A small network was shown many inputs. Here are its activations along a few directions, one row for each input.
Each table varies a few parts of the input and shows all the possible inputs, shuffled.
Descriptions start from the smaller parts, as in this example, which fits no table here: one of 4 places along a line, together with either a single point or (one of 2 separate values, together with one of 5 places around a ring) or one of 11 places along a line.
Shared parts are said once, and a part with two or three values counts as separate values.
(in the rows, 128 means zero)

Other details of the inputs shift rows strongly along two fixed directions, in all tables alike. That doesn't count.

A family of inputs:
R1: [111 127 139 150 105 117 115 128 131 169 118]
R2: [142 132 136  98 148 137 150 105 134  88 135]
R3: [160 131 134  75 158 138 160 125 125  57 144]
R4: [116 129 143 146 111 116 122 129 130 152 123]
R5: [116  97 126 119 141 127 156  79 150 131 126]
R6: [ 91 146 124 171 106 135 103 115 137 174 125]
R7: [116 120 141 137 107 133  98 115 140 168 110]
R8: [150 122 137  81 155 126 173 119 130  65 145]
R9: [128 149 128 163  88 133  46 194 106 191 107]
R10: [129 141 122 148 130 115 141 139 116 126 136]
R11: [159 128 138  68 151 137 165 120 131  68 142]
R12: [110 133 128 169  98 121  90 142 124 187 112]
R13: [105 124 133 177 104 124  80 141 123 180 109]
R14: [160 169 119 118 140 122 142 182  93  75 147]
R15: [108  96 140 119 107 139 104  81 163 188 103]
R16: [152 187 119 168 127 121  91 230  69  95 137]
R17: [126 112 140 119 108 135  97 134 137 161 112]
R18: [111 119 123 158 117 130  98 121 132 169 112]
R19: [144 128 124 112 155 114 171 145 112  69 148]
R20: [146 133 127  89 150 132 178  96 138  82 141]
R21: [105 112 110 106 139 146 178  42 171 130 139]
R22: [152 170 114 146 137 105 146 202  82  81 154]
R23: [125 115 140 112 135 130 142  93 145 120 127]
R24: [141 175 133 152 137 108 147 177  91  80 149]
R25: [141 156 122 138 153 116 158 146 102  75 146]
R26: [149 206 117 173 124 109 121 212  72  97 146]
R27: [139 129 139  96 155 122 184  98 134  70 146]
R28: [141 138 122 123 149 137 137 123 120  94 132]
R29: [152 153 123 113 140 113 161 165 104  79 150]
R30: [118  78 140  93 110 142 109  85 167 179 106]
R31: [114 147 117 127 151 136 170  88 138  91 151]
R32: [143 168 124 162 131 106 123 211  79  89 145]
R33: [100  97 139 150 113 125 108 101 145 175 111]
R34: [123 102 118 131 119 146  81 129 136 170 107]
R35: [125  91 136  91 147 147 144  59 162 117 119]
R36: [134 135 117 131 143 134 135 124 122 110 130]
R37: [111 113 127 152 118 138  91 115 136 168 108]
R38: [120 151 136 185  96 108  73 210  93 165 120]
R39: [113 140 121 181 102 121  85 156 116 184 115]
R40: [120  90 143  81 134 130 174  53 170 127 126]
R41: [116 127 137 141 107 127 109 121 137 168 115]
R42: [104  82 144 119 112 143 100  69 169 182 101]
R43: [109  86 126 124 114 149  97  73 166 193 101]
R44: [106  88 136 120 115 127 137  71 164 173 114]
R45: [123 158 132 180  90 106  79 211  93 173 122]
R46: [113  91 135 130 115 132  96 117 144 166 109]
R47: [102 169 110 170 106 130 118 131 124 161 135]
R48: [135 150 124 152 112 106 119 188  98 133 136]
R49: [132 133 120 130 146 124 156 119 123 102 136]
R50: [ 88 168 102 214  96 133  73 156 112 197 122]
R51: [144 136 133 103 134 117 157 145 120  96 141]
R52: [114  78 142 110 112 142  91  95 160 177 103]
R53: [156 122 128  81 160 141 155 121 127  63 141]
R54: [143 147 117 130 146 136 134 136 115  98 134]
R55: [148 147 130 113 130 119 143 160 112 101 140]
R56: [139 126 130 116 144 120 149 142 118  89 138]
R57: [149 188 126 149 124 125 115 189  90 104 137]
R58: [131 170 126 173 125 118 104 179  93 117 132]
R59: [143 103 120  84 145 138 153 102 145 107 131]
R60: [147 111 120  82 152 128 173 109 137  84 142]
R61: [138 101 120  94 150 133 157 104 141 101 133]
R62: [138 128 142  89 149 120 189  94 139  76 145]
R63: [ 95 166 117 177  96 130 103 134 127 180 130]
R64: [135 118 123 103 148 130 168  91 143 103 136]
R65: [133  95 121  96 142 142 133 100 147 125 122]
R66: [109 117 142 143 103 127  99 115 142 178 110]
R67: [143 121 139  89 138 125 157 122 134  93 138]
R68: [132 118 122 133 126 142  88 147 122 143 115]
R69: [152 152 133 115 145 114 157 167 101  66 150]
R70: [149 151 123 108 142 132 155 128 120  89 139]
R71: [151 164 111 146 127 132  95 196  93 122 131]
R72: [114 177 107 168 138 130 138 137 109 109 150]
R73: [124 132 125 152 100 123  84 167 118 175 116]
R74: [128  84 130  90 118 148 112  87 164 167 108]
R75: [148 146 137 112 137 108 165 164 107  75 151]
R76: [130 111 125 122 138 124 135 131 127 115 128]
R77: [125 149 118 168 113 130  88 157 114 163 117]
R78: [105  81 133 124 127 139 118  66 164 166 107]
R79: [109  65 129 108 114 134 118  78 168 184 109]
R80: [137 119 120 120 144 117 158 139 120  99 139]
R81: [103  61 127 118 117 137 108  80 166 188 104]
R82: [100  73 139 122 117 146  99  62 172 184  99]
R83: [134 112 125 115 141 128 134 129 128 110 131]
R84: [121 158 124 106 149 131 195  86 141  76 160]
R85: [128  79 148  70 134 128 168  72 166 117 127]
R86: [115  96 131 120 142 127 154  79 149 126 126]
R87: [122 171 134 190  89 127  48 195  99 184 110]
R88: [156 153 118 120 152 127 138 171  96  69 144]
Each input here is: one of 8 places around a ring, together with either a single point or (one of 2 separate values, together with one of 5 places along a line).
The inputs of R57 and R54 match in every part but the place on the ring of 8. If R30 is changed in the same way as R57 into R54, which row does it become?
> R65
The inputs of R32 and R75 match in every part but the place on the ring of 8. If R35 is changed in the same way as R32 into R75, which row does it become?
> R87
A walk changes only the place on the line of 5. It starts at R11 and steps to R17. List the rest of the walk in order.
> R67, R85, R75
Which other rows does R62 become when the place on the ring of 8 takes its other values? List them by row number.
> R12, R13, R25, R27, R39, R40, R49
Which other rows agree with R19 in the place on the ring of 8? List them by row number.
> R25, R28, R37, R68, R72, R76, R78, R83, R86, R88
Which other rows agree with R2 in the place on the ring of 8? List them by row number.
> R3, R6, R8, R23, R24, R27, R38, R42, R52, R69

A family of inputs:
R89: [105 116 123 131 124 139 129  68 162 157 119]
R90: [148 127 127  91 153 135 154 127 125  75 141]
R91: [148 145 122 128 142 116 152 153 107  94 140]
R92: [140 151 121 151 127 115 124 174  99 119 134]
R93: [145 127 138  96 140 117 168 121 130  95 136]
R94: [130 113 140 107 123 119 144 117 138 127 130]
R95: [129 180 108 157 130 123 130 147 107 108 139]
R96: [139 165 117 164 122 126  84 204  89 123 130]
R97: [130  98 130 104 139 125 155  99 146 120 130]
R98: [131  96 126 109 137 144 120  98 146 139 115]
R99: [138 121 135  98 139 117 166 124 131  93 143]
R100: [145 160 116 155 131 129  98 189  92 113 130]
R101: [130 144 125 149 121 113 119 174 106 125 134]
R102: [145 101 139  68 149 140 160  83 151  97 129]
R103: [ 82  90 130 150  99 144  96  75 166 220 104]
R104: [145 104 125  91 155 142 150  94 140 101 127]
R105: [130 158 126 164 112 110 102 198  94 134 134]
R106: [130  88 140  82 131 143 134  79 159 132 119]
R107: [ 99 142 129 185 101 135  85 131 130 191 118]
R108: [131 113 139 104 127 118 152 117 138 116 133]
R109: [150 127 133  86 149 133 157 121 129  77 140]
R110: [135 115 133 101 135 136 130 120 136 114 128]
R111: [ 92 101 135 149 106 142 107  81 160 198 115]
R112: [ 91  91 143 146 120 118 127  79 150 159 110]
R113: [103 136 126 168 109 136  98 110 141 178 119]
R114: [151 170 133 135 129 106 144 185  92  90 144]
R115: [147 126 122 102 153 136 147 128 124  81 138]
R116: [126 113 128 127 127 121 133 129 132 132 128]
R117: [101 151 111 176 102 130  87 140 120 178 115]
R118: [ 96 142 116 177  98 132  85 140 123 191 114]
R119: [156 158 131 116 139 129 130 162 105  90 132]
What do these inputs look like to the network?
> either a single point or one of 8 places around a ring or (one of 2 separate values, together with one of 11 places along a line)
List by row number the other inputs of the same sort as R113.
> R89, R95, R103, R107, R111, R117, R118
Which other rows does R110 become when the choice among 2 separate values takes its other values? List them by row number.
> R99
Which other rows does R104 become when the place on the line of 11 takes its other values? List them by row number.
> R90, R96, R98, R100, R102, R106, R109, R110, R115, R119
